Each row below holds a small network's activations on one record, seen along a few directions.
Records have a field called ZODO. Each example row is followed by its value.
Records without ZODO are marked none.
Other fields move the rows too, some of them a lot.
(in the rows, 500 means zero)
Random noise pushes rows far along 2 fixed directions. That doesn't count. These rows show it; they differ only by the noise:
[672 489 510 464 434 461 447 475 587 496 395 406 481 642 619 538 315]
[271 629 502 402 851 455 656 403 475 579 472 660 292 269 316 686 805]
[292 603 484 452 676 470 593 532 388 505 510 584 302 443 407 636 555]
[451 557 497 451 592 465 538 494 482 509 457 517 377 509 487 599 480]

[235 609 553 478 671 378 651 527 424 569 430 579 370 322 374 544 650]	ner
[447 663 616 481 670 398 552 504 435 550 410 595 399 416 342 664 665]	lef
[731 554 541 483 161 336 545 529 453 499 424 359 557 725 710 616  49]	sebor
[613 575 613 499 476 378 483 488 546 541 393 458 480 576 494 578 489]	lef
[491 506 556 511 405 350 565 491 538 502 352 476 503 575 532 541 436]	ner
[506 637 550 485 507 409 640 590 495 541 433 526 391 505 474 631 466]	mot
[522 735 545 407 635 122 706 488 267 587 300 552 258 434 469 890 150]	rafaz
[638 524 510 447 589 429 523 360 666 565 400 481 502 465 558 598 565]	none
[559 591 628 424 804 300 709 219 639 757 230 615 515 220 385 751 725]	dubov
[494 567 573 470 332 387 602 621 356 495 484 462 468 598 616 593 170]	sebor
[735 508 632 504 317 389 397 529 549 523 349 371 556 758 603 557 250]	lef
[486 655 591 368 552 320 609 420 401 499 385 565 345 414 418 683 454]	siv
[220 557 524 568 445 374 633 663 288 450 508 542 359 579 460 542 412]	ner
[649 598 600 359 487 305 588 329 508 545 347 544 404 458 444 704 449]	siv
[839 604 621 350 636 157 635 245 592 692  92 459 429 393 581 820 295]	rafaz
[648 573 613 406 728 270 660 207 707 733 178 542 546 255 415 777 666]	dubov
[687 635 560 429 482 342 573 474 610 606 341 492 472 551 558 683 430]	mot
[838 498 626 398 403 375 509 343 612 540 297 450 522 539 560 497 359]	siv
[729 623 564 480 578 297 595 253 646 687 222 511 586 397 506 714 528]	dubov
[350 440 461 600 330 589 461 744 291 352 663 480 473 656 536 448 289]	none
[622 393 449 569 212 561 348 668 446 414 540 347 614 745 656 345 159]	none
[611 594 543 515 315 436 539 648 488 492 401 425 439 673 614 584 231]	mot
[326 738 535 417 680 166 755 593 139 529 345 593 191 441 391 885 175]	rafaz
[711 513 628 408 417 410 596 384 608 638 312 460 548 454 573 603 351]	sebor

Which value of ZODO does each new row have?
[221 588 565 547 567 380 641 626 344 536 499 600 330 377 400 537 479]	ner
[656 499 596 423 686 386 587 173 839 654 212 552 590 281 489 476 919]	ner
[555 614 535 491 392 357 591 665 428 519 442 508 367 589 529 670 286]	mot
[628 607 620 361 641 363 627 301 533 551 317 611 419 341 376 639 665]	siv
[689 611 574 433 488 340 596 454 681 606 329 495 468 485 522 663 460]	mot
[939 524 590 516 405 309 518 260 741 661 192 411 688 555 640 632 354]	dubov
[763 622 550 429 508 208 575 459 443 566 191 456 389 514 571 721  84]	rafaz
[664 562 557 563 317 371 487 554 487 515 293 421 554 606 612 631  98]	dubov
